A small network was trained on made-up records. Each row is its average activation on records with the value named, seen along a few directions.
Values that are neighbours, or in one group, have similar rows; names and order tell nothing.
(in the rows, 500 means zero)
Strong random noise was added to every row along 3 fixed directions; ignore it. To show where, here is one row again and again, with new noise each time:
539  438  458  516  630  602  578  618  530  448  860  669  368  683  701
325  651  643  294  577  522  555  488  620  450  355  361  718  403  350
294  588  590  343  582  587  581  567  648  442  547  462  640  492  421
359  445  565  413  622  633  565  675  585  544  442  482  522  428  410
514  509  614  387  630  513  514  543  486  558  206  372  565  339  388


Values of C:
c1: 266  803  446  434  426  490  519  328  595  382  391  404  691  392  324
c6: 707  264  449  625  459  480  358  521  312  610  416  532  181  567  640
c5: 643  420  403  717  350  463  472  537  357  565  523  623  331  512  467
c9: 660  552  491  480  575  369  490  411  375  529  315  454  563  491  579
c3: 660  489  551  499  581  417  462  478  412  519  253  421  594  425  461
c10: 601  148  442  716  426  561  484  628  475  601  623  594  245  509  514
c4: 690  437  326  748  535  514  464  565  366  579  574  676  281  488  569
c12: 658  603  499  541  440  390  388  284  577  457  523  406  619  504  558
c8: 514  416  424  555  495  563  387  534  523  678  385  450  445  444  518
c7: 465  581  525  332  452  426  566  404  507  350  777  554  556  693  687
c11: 498  364  530  519  441  487  610  537  538  388  807  620  521  647  622
c2: 562  517  452  605  386  443  425  454  299  575  347  503  306  449  479
A value of C combines one of 4 hidden first parts with one of 3 second parts; all combinations occur once.
c6 and c7 share the first part; c6 and c8 share the second. Which value has the first part of c8 and the second part of c7? -> c9
c3 and c12 share the first part; c3 and c11 share the second. Which value has the first part of c11 and the second part of c12? -> c10

Values of M:
m2: 536  308  559  478  402  482  574  569  428  475  610  547  353  600  618
m8: 561  55  553  617  517  618  471  882  509  781  326  485  351  333  296
m9: 234  423  423  435  634  651  626  709  565  457  743  670  438  626  604
m7: 192  552  420  531  439  617  572  603  596  425  869  700  446  633  487
m3: 689  430  445  586  693  523  555  531  451  463  573  600  471  558  672
m6: 477  707  561  443  458  347  464  250  560  361  365  368  698  347  417
m1: 547  742  432  603  351  446  470  180  480  440  572  454  428  501  466
m4: 552  553  533  467  393  452  431  354  561  417  628  469  579  645  605
m5: 787  514  386  544  650  511  392  617  343  663  412  543  414  562  651
M is arranged as 3 separate groups.
Which other values are in the same group as m3? Give them in the order they are listed. -> m9, m5
Which other values are in the same group as m6? Give them in the order they are listed. -> m7, m1
